Each row has a name. Each question is about the rows just above it.

[110 118 127 126 118 137 135 123 124 129 113 124 131 127 126 124 120 131
 128 126 113 130 108 137 108 109 126]  B
[ 74  95 157 125  94 171 178 143 117 135  80 149 170 125 155 148 103 171
 163 154 102 141  72 175  75  86 154]  P
[127 127 128 127 127 128 128 128 127 127 127 128 128 127 128 128 127 128
 128 128 128 127 127 128 127 127 128]  D
[ 74  95 157 125  94 171 178 143 117 135  80 149 170 125 155 148 103 171
 163 154 102 141  72 175  75  86  92]  F
[ 73 112 135 152 111 192 174 113 140 164  86 121 155 153 130 119 124 156
 141 128  72 169  59 193  55  57 128]  M
[123 124 128 125 124 128 129 128 125 126 123 128 129 125 128 128 124 129
 128 128 125 126 123 128 123 124 128]  X
[125  82 156  54  81  61 114 175  66  51 106 169 139  54 162 171  72 137
 153 164 180  49 150  67 164 180 164]  Y
Count the entries of [ 74  95 157 125  94 171 178 143]:	8
How many entries does [ 74  95 157 125  94 171 178 143 117 135  80 149 170 125 155 148 103 171
 163 154 102 141  72 175  75  86  92] have?	27
Number of entries in [125  82 156  54  81  61 114 175  66  51 106 169 139]:	13
How many entries does [127 127 128 127 127 128] have?	6
How many entries does [127 127 128 127 127 128 128 128 127 127 127 128 128 127 128 128 127 128
 128 128 128 127 127 128 127 127 128] have?	27
Count the entries of [ 74  95 157 125  94]:	5
Count the entries of [ 74  95 157 125  94 171]:	6

[ 68  61  76 188  43  67 196  74] : Z
[ 77  74  79 150 174 216  75  89] : R
[167 171 174 202 212  60  65 171] : J
[169 165 165  69 140 110 184 169] : G
Count the entries of [ 68  61  76 188  43  67 196]:	7
How many entries does [169 165 165  69] have?	4
Number of entries in [ 77  74  79 150]:	4
How many entries does [167 171 174 202 212] have?	5
Count the entries of [ 68  61  76 188  43]:	5
How many entries does [167 171 174 202 212  60  65] have?	7

[ 97 149  71  89 150  55 109 169  66  90 100  57 132 156 106 112 186 206] = T
[100 143  64  83 145  66 109 167  65  93  98  57 137 151 108 120 186 205] = U
[118 136  44  91 114 165  93 121  51 149  63  65 138 127 109 147 183 190] = N
Number of entries in [118 136  44  91]:	4
Count the entries of [100 143  64  83 145  66]:	6
How many entries does [ 97 149  71  89] have?	4

[102 195 107 135 117 118 156 130 139 130 117 156 163 127 131  87 103 151
 120 116 119 100 136 144 119  91  81 136 130 138 190  98  86 127 117 116
 117 140 111 144 124  94 159 126 133 119 163 151 132 118  95] -> W
[102 195 107 135 117 118 156 130 139 130 117 156 163 127 131  87 103 151
 120 116 119 100 136 144 119  91  81 136 130 138 184 113 107 160 113 129
 150 176 124 121  96  98 126 139 130 140 159 124 172 144  83] -> V
[105 191 136 149 141 114 125  70 144 124  63 150 172  95  98 123 121 116
 157  87 134 144 123 162 137  87 107 147 139 142 167 157 108 159 103 121
 169 135 134 137  79 122  96 162 105 154 154 128 175 136  90] -> E
Count the entries of [105 191 136 149 141 114 125  70 144 124  63 150 172  95  98 123 121 116
 157  87 134 144 123 162 137  87 107 147 139 142]:	30
Count the entries of [102 195 107 135 117 118 156 130 139 130 117 156 163 127 131  87 103 151
 120 116 119 100 136 144 119  91  81 136 130 138 190  98  86 127 117 116
 117 140 111 144 124  94 159 126 133 119 163 151 132 118  95]:	51

[113 108 194 163 184]  C
[137  90  77 182  75]  K
[118  78 115 163 189]  Q
[118  78 115 138 196]  L
[113 108 194 163  80]  A
Number of entries in [113 108 194 163]:	4
How many entries does [113 108 194 163  80] have?	5
How many entries does [118  78 115 138 196] have?	5
Count the entries of [137  90  77]:	3
How many entries does [118  78 115] have?	3
Count the entries of [113 108 194]:	3

[124  86 121 177  90 116  38 146 156  74 114 135] : renaf
[158 123 144  92 131 149 160 126 156  77 128 147] : kudob
[138 103 144 152  81  71  78 116 149  82 141  97] : zun
[119 122 103 139  45 166  75  99 138  95 100 146] : nera
[142 133 165 141 117  58  93  91 139  84 152  76] : begek
[123 140 144 124 106  70  91 116 131  76 131  87] : kenub
[154  86 168 129 109  59 118  85 114  79 125 112] : Lopil
[122 117 123 138  76 145  68 111 134 114  86 139] : bav
Number of entries in [122 117]:	2
Number of entries in [124  86]:	2
How many entries does [124  86 121 177  90 116  38 146 156  74 114 135] have?	12
How many entries does [124  86 121 177  90 116  38 146 156] have?	9
Count the entries of [122 117 123 138  76 145  68 111 134 114  86]:	11
How many entries does [154  86 168 129 109  59 118  85 114  79] have?	10

[178 114 165 165  96 170 100 126 136 136 186 108 114 174 140 108 135 114
 112 144  78 153 126 119 153 120 167 134  88 139]  lumo
[197 145 189 161  85 178  64 131 151 165 194 106  89 175 153 112 188 109
 130 146  70 169 153 111 182  97 163 151 112 136]  volo
[147 130 137 142 100 164 112 121 135 141 147 113 104 158 120 131 153 116
 117 112  96 141 140 124 126 124 163 144 109 136]  zekat
[128 132 126 128 108 145 120 124 133 131 128 123 111 142 121 140 142 123
 120 112 112 128 136 126 117 129 150 140 119 136]  fiv
[205 125 198 174  94 173  70 134 146 151 213 106 109 177 164  91 152 111
 125 171  69 172 132 112 193 102 158 135  97 134]  luve
[188 120 164 161  59 184  77 140 145 133 209  90 115 180 119  93 136  86
 114 140  58 160 116 136 136  92 184 140 103 139]  Ravaz
[153 110 133 153  92 173 117 128 130 126 173 100 125 164 107 104 117 101
 110 120  88 146 116 139 113 118 172 131 101 133]  tapi
[131 132 124 133 118 155 126 121 129 142 132 117 112 142 113 130 147 119
 124 105 117 137 141 130 118 127 148 138 123 128]  Tobup
How many entries does [178 114 165 165  96 170 100 126 136 136 186 108 114 174 140 108 135 114
 112 144  78 153 126 119 153 120 167 134  88 139] have?	30
How many entries does [153 110 133 153  92 173 117 128 130 126 173] have?	11
Count the entries of [188 120 164 161  59 184  77 140 145 133 209  90 115 180 119  93 136]:	17

[145 141 114 122 111 123 148 149 190 142 129  86 105 123 187 129 141 115
 192 102 120 125 118 159 161  95 103 106 153 142  76 146 149 129 118]  dorif
[127 142 110 136 111 142 141 153 183 113 119  85 107 142 185 144 133 116
 211 103 116 122 122 160 179 100 120 116 163 133  75 166 139 127 112]  Mugi
[133 134 140 116 109 140 139 129 142 101  95 105  97 124 102 146 140 152
  85 126 107 123 123 115 160 158 112 189  96  94 115  90 129 130 117]  porev
[147 132 121  94  55 121 156 148 162 145 136 107  98 149 158 114 112 136
 144 122 129 122  97 167 145 117  86 131 179 146 127 104 131 135 120]  dozek
[115 144 113 126 160 144 123 157 148 134 124 130 151 141 107 117 100 180
 146 149 137 145  93 152 152  69  84 100 123 127 120 152 122  85 101]  Zukup
[181 162 129 101 119 145 136 185 133 124  77 123 129 144 165 129 115 121
 118 137 151 140 135 136 139 104 127 148 140 122 124 107 135 132  85]  Goti
[125 134 120 122 161 116 129 118 158 130 126 111 129 130 113 104  99 154
 124 138 132 137 127 144 130  95 103 108 124 120 120 129 136  83 118]  kedi
[128 147 117 130 102 135 146 149 172 104 125  96 113 145 168 147 143 116
 198 114 125 117 122 153 180  98 130 120 156 136  92 161 132 118 115]  tilum
Number of entries in [181 162 129 101 119]:	5
How many entries does [115 144 113 126 160 144 123 157 148 134 124 130 151 141 107 117 100 180
 146 149 137 145] have?	22
Number of entries in [128 147 117 130 102 135 146]:	7
How many entries does [181 162 129 101 119 145 136 185 133 124  77 123 129 144 165 129 115 121
 118 137 151 140 135 136 139 104 127 148 140 122 124 107 135 132  85] have?	35
Count the entries of [125 134 120 122 161 116 129 118 158 130 126 111 129 130]:	14
How many entries does [125 134 120 122 161 116 129 118 158 130 126 111 129 130 113 104  99 154
 124 138 132 137 127 144 130  95 103] have?	27

[182 125  70  97] : vit
[176 204 119 181] : Ruza
[144 104 105  69] : tisuz
[145 102 104  65] : seri
[128 133 131 122] : kuf
Number of entries in [128 133 131]:	3
How many entries does [145 102 104] have?	3
Count the entries of [176 204]:	2
Count the entries of [144 104 105]:	3

[122  33  92 138  98]  Galo
[126 119 132 161 146]  beli
[142 188 126 150 138]  gebi
How many entries does [142 188] have?	2
Number of entries in [142 188 126 150]:	4
How many entries does [126 119 132 161 146] have?	5

